These are the activations of a small neural network, seen along a few directions. Each row is one input.
In each table, some parts of the input vary, and every possible input appears once, in random order.
A made-up example of a description, with smaller parts first: one of 6 places along a line, together with either a single point or one of 11 places along a line or (one of 2 separate values, together with one of 8 places around a ring).
Shared parts are said once, and a part with two or three values counts as separate values.
In the rows, zero is written as 128.

Other details of the inputs shift rows strongly along two fixed directions, in all tables alike. That doesn't count.

Rows:
r1: [ 79  93 136 169 137 107  94  87  93 141 163 125 102 106 119  95]
r2: [122 186 118  91 132 130 145 153 139 136 102 152 121 153 133 133]
r3: [121 124 116  77 151  78 124 157  82 111 159 138 117  99  95 180]
r4: [113 150 127  94 186 125 149 227 105 142 135 170 151  91  97 208]
r5: [141 203 122 121  93 165 138 177 145 141  67 152 128 192 160 116]
r6: [122 120 121 119 126 130 140 163 124 138 135 141 150 124 116 160]
r7: [138 174 135 109  97 160 151 189 164 133  87 133 150 164 143 135]
r8: [152 115 130 155 108 140 122  39 168 112 106  90 102 164 179  55]
r9: [113 132 136  66 161  72 134 170  62  99 177 149 120  70  59 198]
r10: [120 140 122  56 163  95 142 237  96 122 169 153 146  80  74 226]
r11: [117 154 123 103 130 137 149 169 148 131 123 132 144 131 117 154]
r12: [124 158 119 125 138 138 138  94 148 146 108 132 114 150 141 100]
r13: [109 102 123 116 154 114 137 169  93 137 159 152 153  88  89 188]
r14: [146 178 108 117 118 138 132 193 123 135  86 154 122 155 145 139]
r15: [150 138 129 121 111 129 130  92 157 102 105 105 105 161 161  88]
r16: [129 114 136 115 129 100 115 122  78 105 162 131 120  90  92 152]
r17: [119  77 116 120 130  73 102 104  56 121 188 128 128  87  83 164]
r18: [147 163 136  93 128 140 148 187 168 113 112 122 138 138 136 144]
r19: [135 170 141 118 124 156 152 183 156 127  93 139 148 135 133 141]
r20: [134  98 144 138  90 141 125 131 121 127 130 114 149 129 115 128]
r21: [135  98 146 164 122 143 129  91 147 119 125 106 146 117 132 105]
r22: [144 154 126 121  91 163 148 194 156 147  83 140 150 173 146 129]
r23: [160 129 150 156  73 181 127 118 176 121  79 101 141 167 162  75]
r24: [132 165 111 112 139 124 134 167 118 136 109 154 120 134 140 148]
r25: [110 169 117  99 163 143 161 222 127 152 111 171 151 125 112 188]
r26: [134 137 125 126 103 124 121 109 117 123 127 127 125 148 132 116]
r27: [124 117 115 148 138 124 121  78 115 149 138 134 119 129 137 114]
r28: [173  73 133 181  68 165 112  66 177 125 102  86 136 173 173  47]
r29: [134  74 135 172  89 143 122  50 151 122 136  90 144 142 141  83]
r30: [144 139 130 156 132 144 129  91 145 129 106 125 112 140 166  93]
r31: [126 202 113  97 161 132 148 216 119 151  93 180 122 132 142 173]
r32: [125 104 135 124 136 101 122  74 107 109 158 115 113 103 108 120]
r33: [141  80 128 149 119 132 120 103 137 125 142 113 143 122 134 117]
r34: [ 92 179 126 106 108 123 116 179 141 126 105 146 101 174 141 107]
r35: [122 130 125  95 124 100 127 113 106 113 148 130 122 129 107 136]
r36: [117 111 114 132 145 103 119 109  85 143 159 147 125 102 112 151]
r37: [153  77 128 166  72 151 119  66 168 127 123  86 142 170 162  71]
r38: [139 209 108  83 134 130 145 230 128 134  81 167 122 154 143 164]
r39: [125 139 135 138 151 122 135 106 110 134 134 139 119 106 119 127]
r40: [160  49 132 167  89 132 104  55 151 115 147  81 137 135 146  78]
r41: [123 208 129  82 182 132 160 202 132 144  94 163 113 123 131 168]
r42: [147 178 124 107 125 137 136 172 135 116  92 142 114 143 146 132]
r43: [110  40 139 140 171  65 105  27  55 114 220 106 112  37  60 142]
r44: [101 187 133 130 101 137 109 209 127 147  82 168 101 176 134 132]
r45: [122 126 123 145 131 153 141 102 168 136 115 107 137 145 137 105]
r46: [116  92 118 118 132 116 128 123 121 128 166 118 143 109 105 156]
r47: [119 147 122 131 144 124 135 111 112 148 130 149 123 121 122 130]
r48: [135 182 134 117 160 165 156 182 183 136  83 130 140 148 153 134]
r49: [103  60 115 108 155  60 102  79  50 122 212 127 121  62  68 173]
r50: [116 111 125 110 176 121 131 158 115 133 157 132 142  92 103 178]
r51: [141  15 146 174 124 106  97  30 107 101 192  82 139  70 105 108]
r52: [150 130 124 141 113 136 115 124 114 113 116 127 112 128 136 115]
r53: [ 82 143 128 147 133 133 109 115 136 145 122 123  97 146 149  76]
r54: [130 158 132 125 167 127 141 141 116 138 120 148 114 110 133 144]
r55: [143 163 140 105 111 146 151 165 174 111 108 113 140 148 135 127]
r56: [127  61 138 155 127  93 103  37  77 107 187 109 117  78  96 118]
r57: [ 75 152 126 111 135 105 109 169 106 134 140 150 102 126 114 130]
r58: [109 140 123 111 156 101 131 145  76 141 156 164 129  88  91 174]
r59: [113 152 126 121 149 142 156 175 133 142 113 149 149 122 112 159]
r60: [155  88 124 169  94 161 117  48 197 121 114  77 132 176 186  56]
r61: [130 105 135 127 125 107 107 126  63 109 163 134 121  85  85 156]
r62: [153 131 142 174 125 179 138  92 199 130  78 101 140 170 186  67]
r63: [145  92 138 148 122 136 122  81 164 110 137  88 134 127 144  98]
r64: [142 114 119 128  93 145 134 110 174 125 126  98 139 169 152 104]
r65: [122 124 119 117 165 111 124 107 110 139 140 130 110 111 128 140]
r66: [ 92 204 129 126 115 144 124 200 146 150  78 167 105 177 154 113]
r67: [111  83 115 124 143  78 108 101  57 131 190 140 127  78  84 168]
r68: [132 181 134 129 142 167 160 161 189 135  78 121 141 156 149 115]
r69: [ 94 156 132 124 111 111 102 178 111 133 121 154 102 148 120 133]
r70: [145  88 146 194 110 161 128  36 179 121 109  81 140 149 162  54]
r71: [105 139 112  93 173 101 130 142  89 150 153 155 118  96  96 175]
r72: [160 137 147 147  80 171 133 113 187 115  87  97 140 167 165  78]
r73: [124 176 110  75 130 113 139 174 123 130 113 149 124 155 127 155]
r74: [136 109 140 142 118 136 132  93 161 112 133  94 138 126 131 106]
r75: [146 117 142 155 132 155 133 118 164 123 106 116 145 133 153 106]
r76: [154 140 140 115 118 145 135 173 153 117 110 126 141 125 132 135]
r77: [149 148 127 148 115 148 130  99 153 122  94 122 110 154 170  88]
r78: [121 114 125 131 125 106 118  92  92 128 155 136 125 111 109 134]
r79: [124 116 132 147 120 145 139 120 143 133 119 124 149 131 130 123]
r80: [115 128 115  86 163  85 125 154  82 125 156 146 116  91 100 181]
r81: [145  91 115 169  84 126 102  63 117 130 130 106 124 159 148  84]
r82: [167 125 142 147  92 171 126 134 171 121  86 111 137 152 156  88]
r83: [126 164 132 123 146 128 140 145 113 133 120 154 122 112 122 143]
r84: [ 97 156 132 169 107 149 110 120 153 148  93 136 101 174 173  66]
r85: [122  91 132 114 116 108 129 115 121 111 174 103 143 106  94 148]
r86: [118  35 125 160 162  77  94  32  58 127 207 113 114  57  97 138]
r87: [137  77 131 158 133 136 120  96 137 127 139 115 145 119 138 117]
r88: [112  69 119 138 152 118 122  91 115 132 175 110 139  97 100 147]
Description of these inputs: one of 8 places along a line, together with either a single point or (one of 2 separate values, together with one of 5 places around a ring).
Q: The inputs of r11 and r59 match in every part but the place on the line of 8. If r80 is changed in the same way as r11 into r59, which row does it become?
A: r86
Q: The inputs of r19 and r23 match in every part but the place on the line of 8. If r78 is changed in the same way as r19 into r23, which row does it become?
A: r5
Q: The inputs of r26 and r35 match in every part but the place on the line of 8. If r40 is changed in the same way as r26 into r35, which row does it become?
A: r10
Q: Change only the choice among 2 separate values in r9. List by row number the other rows that result.
A: r55
Q: Which other rows agree with r12 in the place on the line of 8? List them by row number.
A: r41, r43, r45, r48, r50, r53, r65, r68, r71, r88
Q: A walk changes only the place on the ring of 5. It starts at r61 and steps to r52. List the rest of the walk in order.
A: r14, r81, r5
Q: Change only the place on the ring of 5 in r22. List by row number the other rows that result.
A: r20, r23, r28, r82
Q: Change only the place on the line of 8 in r44. List by row number the other rows that result.
A: r1, r34, r53, r57, r66, r69, r84

Rows:
r89: [ 98 132 119 117 153  85 110  96  75 129 158 143  93 109 109 135]
r90: [ 72 169 117  86 215  83 139 206  57 155 160 192 119  62  71 220]
r91: [152  98 137 165  58 161 116 108 175 119 101  96 148 180 160  79]
r92: [ 97 204 128 123 164 154 150 221 134 164  88 180 129 134 139 156]
r93: [102  46 136 146 146  73  89 109  31 128 206 140 126  46  63 170]
r94: [126 184 134  81 183 150 178 250 137 145 110 167 167  91  99 213]
r95: [141  93 127 151  69 128 104  34 164 104 129  75 109 178 164  46]
r96: [134  68 144 187  78 161 110  64 182 123 124  77 145 163 156  59]
r97: [102  36 133 136 142  84  96  74  82 112 211 100 125  65  75 145]
r98: [149 181 121 114  61 158 128 167 173 124  73 130 124 205 169  92]
r99: [155  42 132 141 125  85 105  42  78  93 195  92 128  71  94 135]
r100: [168  86 135 153 113 152 136  92 154 114 123  96 154 128 141 108]
r101: [149 163 124 129 152 166 165 105 195 138  87 115 135 157 173 101]
r102: [115 216 114  94 125 125 131 212  99 149  86 187  99 156 132 149]
r103: [161 202 122  97 135 155 163 140 186 124  69 130 121 175 176 113]
Q: The inputs of r89 and r90 match in every part but one. If r95 is changed in the same way as r89 into r90, which row does it become?
A: r97
Q: What is each input in this table made of?
A: one of 3 separate values, together with one of 5 places around a ring
Q: A walk changes only the place on the ring of 5. It starts at r99 and steps to r103. List the rest of the walk in order.
A: r101, r94, r100
